A small network was shown many inputs. Here are its activations along a few directions, one row for each input.
Each table varies a few parts of the input and shows all the possible inputs, shuffled.
Descriptions start from the smaller parts, as in this example, which fits no table here: one of 2 separate values, together with either a single point or one of 9 places along a line or (one of 4 places along a line, together with one of 5 places around a ring).
Shared parts are said once, and a part with two or three values counts as separate values.
In the rows, 128 means zero.

Other details of the inputs shift rows strongly along two fixed directions, in all tables alike. That doesn't count.

A family of inputs:
x1: [106 118 140 127 141 115 127 197 125 110  61]
x2: [138 145 149 145 100 117 124 141 107 106 126]
x3: [132 170 125  88 142 126 162 114 106 128 138]
x4: [115 212 136 182 139 129  96  87 121 237 156]
x5: [103 105  98  92 188 137 193 193  98 150  97]
x6: [127 149 169 167 157 131 143 102 153 179 181]
x7: [150  98 124 111 103 140 107  96 118  79 186]
x8: [126 115 121 130  51 122 115 108 119  73 133]
x9: [136 159  78 159 127 149 148 117 138 108 110]
x10: [177 101 123 125  96 101 123  73 124  88 145]
x11: [177  94 112 114  69 109 114  79 108  58 148]
x12: [102  74 110 114  93 137 118  82 164 100 150]
x13: [ 77 185 182 182 116 155 132 139 132 171 189]
x14: [123 120 149 114 178 143 110 211 106 103 116]
x15: [118 171 178 199 126 112 159  87 161 198 147]
x16: [112 221 168 156 129 147 115  80 125 217 144]
x17: [129 189  96 191 139 116  97 116 131 221 160]
x18: [172  94 116 127  97 101 129  66 142  95 136]
x19: [161 174 111  91 195 119 146 177 130 112  73]
x20: [ 87 105 139 114 164 142 116 206 133 113  98]
x21: [117  95 134 128 161 106 139 170 147 129  53]
x22: [139 111 107  72  74 156 121  80 100 122 142]
x23: [ 87  94 135 113 172 133 122 188 145 122  90]
x24: [111  96 114 127  63 111 123  86 148  90 116]
x25: [135  58  98 105  96 134 115  66 161  83 161]
x26: [151  98 145 114 206 126 123 180 121 121 121]
x27: [149 107  99  71 134 143 135 216  92 145  81]
Each input here is: either one of 4 places along a line or one of 5 places along a line or (one of 2 separate values, together with one of 9 places around a ring).
Which other rows does x26 become when the place on the ring of 9 takes its other values? List them by row number. -> x6, x7, x12, x13, x14, x20, x23, x25

A family of inputs:
x28: [115 160 130 170  85 127 126  69 147 165 169]
x29: [163  65  71  54 124 127 120 150 104  44  83]
x30: [121  85 103 120  24 141 110  49 140  63 180]
x31: [123 135 129 133 177 120 139 165 136 155  86]
x32: [139  99  87 110  61 129 114  40 143  87 154]
x33: [123 179 142 161  88 136 137  94 119 161 174]
x34: [141  81  76  73  83 137 113  86 121  73 129]
x35: [110 123 161 129 166 126 144 189 135 139  89]
x36: [138 135 145 130 194 119 123 172 127 148  96]
x37: [118 152 139 153 154 127 122 143 133 167 111]
x38: [141 139 141 123 186 127 139 189 107 145 102]
x39: [141 103  80 107  48 133 114  63 122  86 165]
x40: [141  78  69  83  76 132 105  95 121  76 131]
x41: [148  83  72  79  79 130 124  92 120  68 132]
x42: [137  69 115 118  39 117 115  38 142  62 180]
x43: [130 165 147 152 150 122 125 148 126 154 115]
x44: [128 175 143 176  95 125 133  86 134 156 164]
x45: [139 127 133 138 184 117 134 167 130 147 100]
x46: [156  66  73  79 131 116 119 137 128  61  80]
x47: [107 172 136 153  93 138 149  79 134 177 175]
x48: [129 138 129 103 166 132 132 170 113 136  95]
x49: [122 183 145 154  88 137 130  91 120 160 175]
x50: [122 156 141 170 108 125 134  71 149 172 177]
x51: [155  75  86  72 143 118 108 143 124  64  76]
x52: [131 155 142 115 176 130 142 184 109 146  94]
x53: [140 152 149 155 163 119 138 143 128 154 125]
x54: [135  39  89  64 122 133 117 159 126  34  80]
x55: [158  55  82  78 143 120  99 130 129  68  91]
x56: [103 116 153 130 191 135 133 201 132 129 112]
x57: [128 157 151 132 161 133 130 147 118 164 135]
x58: [159  92  99  80 119 129 113 123 111  76 126]
x59: [119 164 144 135 147 134 124 154 114 164 123]
x60: [137 166 148 164  96 125 130  63 139 148 185]
x61: [131 143 131 138 129 131 139 120 123 153 154]
x62: [107 135 170 154 154 137 142 158 135 152 136]
x63: [118 140 132 122 170 135 123 179 113 160  94]
x64: [120 167 135 175  95 125 133  83 141 164 164]
x65: [112 134 175 152 151 127 139 157 140 157 131]
x66: [ 99 155 171 182  81 120 136  87 141 157 170]
x67: [140 137 132 119 172 119 133 167 123 125  85]
x68: [ 98 115 139 119 171 137 138 190 133 114 104]
x69: [124 160 145 150 153 123 120 146 129 160 114]
x70: [ 99 112 136 125 162 136 122 193 129 113 106]
x71: [125 142 135 132 133 138 128 113 124 158 151]
x72: [142 133 129 126 172 118 140 170 122 126  83]
x73: [115 109 149 126 156 125 124 193 130 126  87]
x74: [ 98 159 175 177  85 121 152  79 145 158 171]
x75: [117 161 140 155 101 136 139  79 134 176 187]
Describe the family of inputs behind these rows. -> one of 3 separate values, together with either one of 4 places along a line or (one of 2 separate values, together with one of 6 places around a ring)
The inputs of x47 and x75 match in every part but the choice among 3 separate values. If x51 is changed in the same way as x47 into x75, which row does it become? -> x36
The inputs of x46 and x45 match in every part but the choice among 3 separate values. If x68 is changed in the same way as x46 into x45, which row does it become? -> x56
Which other rows does x42 become when the choice among 3 separate values takes its other values? List them by row number. -> x66, x74
Which other rows does x37 become when the choice among 2 separate values takes its other values? List them by row number. -> x63

A family of inputs:
x76: [136 134 168 180 150 108 122 167 133 143 103]
x77: [152 157 115 133 161 138 123 151  93 188 107]
x78: [170 119  62  79 123 125 113 132 115  72 109]
x79: [143 193 117 131  66 121 131  57 120 143 168]
x80: [168  90  47  81 136 132 104 121  91 100 118]
x81: [167  59  85  88 141 112 128 121 131  89 125]
x82: [107 141 165 138 140 149 158 180 116 143 117]
x83: [117 136 176 132 157 149 128 172 119 148 130]
x84: [110 140 146 143  87 151 126  75 133 124 215]
x85: [117 135 156 145  67 151 111  67 141 136 201]
x86: [ 89 137 134 150 147 137 154 182 136 145 120]
x87: [125 142 154 180  70  98 120  66 136 126 170]
x88: [135 175  81 143  91 138 118  47 125 163 179]
x89: [147  75  82  93 144 127 124 111 145  65 106]
x90: [131 144 153 146 171 134 145 142 147 156  96]
x91: [ 86 141 149 138 135 125 155 175 127 151 103]
x92: [144 170 109 130 162 136 118 144 113 186  93]
x93: [111  77 105  86 111 123 100 138 132  88 101]
x94: [104 143 175 123 156 136 142 170 107 143 129]
x95: [165  61  99  76 129 100 127 114 122  95 108]
x96: [128  78 127  73 122 132 109 138 109  72 124]
x97: [ 95 133 148 149 136 137 134 175 140 161 100]
x98: [ 95 145 165 127 144 134 160 173 108 142 117]
x99: [140 130 154 130 172 102 151 144 125 178 116]
x100: [130 145 161 159 166 122 131 150 150 145  98]
x101: [118 149 161 149 170 107 134 144 142 144  98]
x102: [ 85 143 155 135 136 128 164 175 119 146 106]
x103: [129 128 147 176 163 104 122 165 133 128 119]
x104: [ 88 140 141 148 148 140 164 181 128 142 123]
x105: [ 84 139 148 138 141 123 137 168 133 160 101]
x106: [124  74  96  85 114 143 137 150 114  54 127]
x107: [156 194 126 119 175 136 145 166  96 145 139]
x108: [123 139 140 155 179 118 132 148 150 130 114]
x109: [129 176 119 131 157 119 122 145 112 177  87]
x110: [141  67 118  77 107 149 116 144 111  58 121]
x111: [154 118 149 135 164 117 145 149 133 171 114]
x112: [127 134 148 175  65  98 118  62 136 117 170]
x113: [ 99 133 154 145 145 140 119 172 142 164 107]
x114: [152 125 154 140 167 118 148 151 133 178 115]
x115: [107 136 158 136 177 143 120 171 130 149 147]
x116: [132 175 109 120 166 121 121 138 105 186  93]
x117: [107 132 163 139 153 141 113 170 137 163 118]
x118: [133 137 148 141 167 134 143 140 147 148  95]
x119: [141 169 118 139 152 134 118 151 121 176  86]
x120: [122  65  94  94  86 138 128 150 131  68  95]
x121: [ 92 137 125 156  76 142 117  77 154 140 191]
x122: [124  64  94  86 127 135  92 141 136  73 128]
x123: [154 199 127 117  76 130 140  63  98 135 189]
x124: [111  69  81  98 111 132 114 146 138  74 111]
x125: [133 174  90 152  81 135 117  53 134 152 173]
x126: [155 188 116 143  52 137 127  54 130 142 175]
x127: [106 140 158 133  79 136 114  69 132 136 196]
x128: [132  71 104  80 125 145 119 146 113  54 138]
x129: [123  66  99  89  88 140 137 149 124  61  98]
x130: [ 97 140 149 138  74 131 111  70 141 145 184]
x131: [164  56 107 120 103 106  95 134 129  50  95]
x132: [121 142 155 144 167 107 132 141 142 136  97]
x133: [142  85 103  87 136 116 126 107 137  79  90]
x134: [124 138 132 141 184 130 146 139 147 141 112]
x135: [127 138 139 192  80 110 120  69 145 119 189]
x136: [122 143 133 141  83 123 140  34 151 129 164]
x137: [132 137 156 154 162 122 129 148 150 137  96]
x138: [121 149 132 171  95 124 129  52 162 121 184]
x139: [141 165 102 134  83 127 122  52  96 173 172]
x140: [192 121  86  61 114 138 117 135  93  67 114]
x141: [170  52  79  82 137 112 126 118 130  81 124]
Describe the family of inputs behind these rows. -> one of 3 separate values, together with either one of 5 places along a line or (one of 2 separate values, together with one of 4 places along a line) or one of 9 places around a ring
The inputs of x105 and x124 match in every part but the choice among 3 separate values. If x127 is changed in the same way as x105 into x124, which row does it become? -> x115
The inputs of x89 and x133 match in every part but the choice among 3 separate values. If x88 is changed in the same way as x89 into x133, which row does it become? -> x116
Which other rows does x132 become when the choice among 2 separate values takes its other values? List them by row number. -> x101
Which other rows does x77 become when the place on the line of 5 takes its other values? List them by row number. -> x92, x119, x126, x140
